A small network was trained on invented records. Each row is its activation on one of them, seen along a few directions.
Here are examples, each followed by its value of one field, W.
The word none means that the record has no W.
Other fields move the rows too, some of them a lot.
In the rows, 500 means zero.
Random noise pushes rows far along 11 fixed directions. That doesn't count. These rows show it; they differ only by the noise:
[584 477 156 608 888 180 671 541 515 617 585 253 619 404 500 457 518 372
 357 360 494 503 497 524 437]
[336 671 396 359 517 661 799 119 658 396 363 349 575 390 660 421 509 437
 483 442 327 458 451 481 736]
[303 506 572 531 459 303 351 581 272 548 614 556 411 383 460 647 412 567
 586 443 469 459 489 672 421]
[455 549 487 508 403 618 554 525 545 511 301 416 447 516 593 440 673 512
 682 371 362 433 558 401 541]
[634 430 358 467 583 548 593 601 658 308 332 505 453 585 555 191 631 427
 609 477 523 346 450 467 661]
[670 461 737 503 335 630 347 598 517 526 393 621 418 483 447 247 495 453
 562 446 680 398 417 469 499]
[492 469 496 389 525 498 655 362 503 515 434 509 494 463 469 555 568 606
 651 535 469 383 376 552 664]
[446 520 545 453 378 619 594 404 506 634 357 430 508 559 547 661 652 511
 483 474 463 548 611 484 606]
[414 626 532 423 616 489 408 353 451 363 518 558 470 245 430 471 440 539
 547 374 515 344 206 324 473]
[546 371 400 367 619 503 589 525 518 344 468 669 458 626 404 552 651 576
 489 671 555 423 433 491 717]
[531 388 535 275 477 622 506 416 506 363 220 510 496 800 323 903 822 606
 228 570 767 408 446 377 755]
[539 484 566 506 716 476 460 396 482 459 477 718 463 436 524 505 363 409
 687 509 700 521 259 663 695]
[520 434 354 473 573 277 416 708 389 479 670 507 443 343 363 445 606 621
 491 478 432 320 446 342 330]

[263 620 640 557 517 584 734 259 452 551 425 522 554 551 538 502 311 503
 521 499 297 580 528 730 626] : w2
[593 382 440 322 281 420 671 450 554 469 700 434 527 434 449 273 429 516
 389 752 498 437 579 731 621] : w7
[677 344 443 427 559 433 579 480 545 630 697 694 550 452 479 531 500 471
 414 753 620 577 494 553 632] : w6
[571 505 247 568 705 368 410 616 537 369 654 500 460 348 667 369 460 326
 676 485 514 629 497 492 508] : w7
[563 558 589 586 669 769 706 372 584 666 196 554 554 758 484 673 681 482
 624 491 451 685 501 366 656] : none
[493 390 442 537 582 434 539 691 423 469 466 452 511 693 360 646 637 680
 441 520 390 432 597 458 397] : w3
[608 391 521 454 668 600 402 477 542 478 343 774 419 554 638 758 642 563
 922 559 726 451 269 455 748] : w1
[613 520 459 568 723 509 695 371 575 708 553 601 580 345 490 358 425 471
 699 509 371 538 349 418 524] : w6
[588 415 286 428 493 422 651 515 611 412 590 363 567 422 601 301 494 528
 502 590 437 370 518 546 549] : w3
[509 523 315 362 432 574 574 440 636 424 650 566 489 350 713 349 540 412
 570 673 378 573 625 498 619] : w4
[247 591 491 554 546 479 590 380 413 639 417 431 524 545 584 823 538 536
 506 424 323 588 599 518 533] : w2
[486 472 254 430 822 293 553 457 519 338 571 465 560 498 528 582 453 458
 387 513 641 448 350 557 587] : none
[616 379 395 426 600 359 570 468 495 535 516 522 485 488 381 595 569 554
 624 590 592 443 352 555 601] : w5
[514 493 527 474 462 525 551 527 538 435 434 429 519 524 488 344 494 563
 596 460 457 375 504 541 492] : w4
[489 379 585 476 382 522 571 583 426 348 484 627 406 729 372 471 491 633
 650 706 450 565 601 736 628] : w7
[767 356 596 331 197 524 575 450 578 662 745 580 491 337 484 187 434 470
 476 779 627 494 528 651 608] : w5
[372 410 504 334 253 575 558 398 478 535 522 478 523 605 584 896 626 654
 433 662 488 500 653 573 659] : w1
[646 444 493 441 384 580 656 305 627 727 332 188 665 609 565 644 595 422
 251 475 678 549 601 524 579] : w3
[560 521 430 418 638 544 444 509 488 346 479 523 498 520 358 648 660 558
 431 520 528 487 399 203 485] : w4
[347 584 422 503 566 579 523 429 545 544 736 817 451 334 693 392 368 346
 524 673 338 696 576 507 568] : none
[617 489 533 383 656 607 547 257 590 565 385 512 568 404 528 727 619 588
 640 456 645 369 186 235 606] : w1
[453 477 522 464 404 476 447 557 403 450 415 495 438 557 354 601 608 589
 560 484 475 457 469 489 484] : w5
[527 556 410 314 374 379 471 270 609 506 489 199 574 199 639 528 528 415
 411 319 694 263 322 420 520] : w6
[404 528 502 553 556 508 426 536 496 394 355 470 505 564 555 636 554 562
 626 329 478 421 446 397 477] : w2

Here are new rows. What is W for each?
[457 413 350 425 579 423 242 702 504 274 581 816 355 548 687 539 540 318
 515 646 728 562 513 588 662] : none
[324 644 339 412 538 476 490 344 502 434 820 562 539 192 627 535 408 449
 407 610 316 662 578 371 434] : w4
[412 466 473 531 584 589 490 548 509 416 254 582 443 824 560 814 631 460
 533 524 597 633 581 591 681] : none
[541 470 577 462 588 548 404 506 450 416 488 722 426 481 412 526 538 636
 711 511 538 398 312 394 528] : w2
[371 544 557 570 704 438 556 453 402 514 349 490 506 626 361 731 521 536
 509 386 476 467 368 565 524] : none
[681 349  97 405 706 161 469 520 602 442 657 411 532 345 676 510 535 291
 497 573 819 491 406 677 684] : w5
[635 299 403 504 591 329 481 733 443 509 532 552 492 676 331 587 647 515
 364 595 630 445 528 518 517] : w6
[541 630 644 534 427 634 437 431 488 528 425 479 441 346 423 420 540 531
 684 356 419 506 368 251 388] : w5
